A small network was shown many inputs. Here are its activations along a few directions, one row for each input.
Each table varies a few parts of the input and shows all the possible inputs, shuffled.
Descriptions start from the smaller parts, as in this example, which fits no table here: one of 4 places along a line, together with either a single point or one of 9 places along a line or (one of 3 separate values, together with one of 8 places around a ring).
Shared parts are said once, and a part with two or three values counts as separate values.
(in the rows, 128 means zero)

Other details of the inputs vary at random and push rows far along two fixed directions, the same in every table; ignore that.

Rows:
r1: [121 140 139 122 133 144 125 130 117 118 132 116 137]
r2: [130 135 115 120 120 134 132 130 121 118 145 129 131]
r3: [129 136 106 124 118 133 132 129 121 118 141 125 126]
r4: [122 121 141 124 136 148 133 133 119 133 118 116 141]
r5: [117 113 125 122 126 136 150 131 133 129 121 119 137]
r6: [113 121 120 136 139 140 140 131 120 138 121 109 130]
r7: [136 134 128 114 124 141 128 127 124 115 146 131 137]
r8: [114 143 119 134 132 138 134 132 117 123 131 112 125]
r9: [133 135 123 117 122 137 132 130 122 116 146 130 134]
r10: [133 124 127 122 122 139 144 131 139 114 133 133 152]
r11: [119 121 136 128 135 145 137 136 119 136 120 114 138]
r12: [116 121 128 132 137 143 139 135 120 138 122 110 134]
r13: [169 165 131  98 171  72  46 152 159 171 113 142  74]
r14: [127 123 105 131 117 127 147 129 136 119 131 121 142]
r15: [130 123 122 124 120 134 146 132 137 115 134 129 150]
r16: [127 122 114 127 119 130 147 132 136 118 134 125 147]
r17: [114 142 127 129 131 140 132 134 117 123 134 114 130]
r18: [174 137 131  94 166  67  62 150 178 178 100 151  76]
r19: [121  89 206 235  70  79 102  29  91 111 121 217  85]
r20: [115 113 118 126 124 133 150 127 133 130 120 115 133]
Each input here is: one of 4 places along a line, together with one of 5 places around a ring.
Q: Changing only the place on the ring of 5 turns r5 into r2. The same change can be made to r20. Which row results?
A: r3
Q: Which other rows does r11 become when the place on the line of 4 takes its other values? List them by row number.
A: r4, r6, r12
Q: Start at r18 and move only the place on the ring of 5, one step at a time. The first step leads to r11. Which rows follow, in order?
A: r13, r9, r15
Q: Start at r19 and move only the place on the ring of 5, one step at a time. The first step leads to r4. Which rows follow, in order?
A: r1, r7, r10
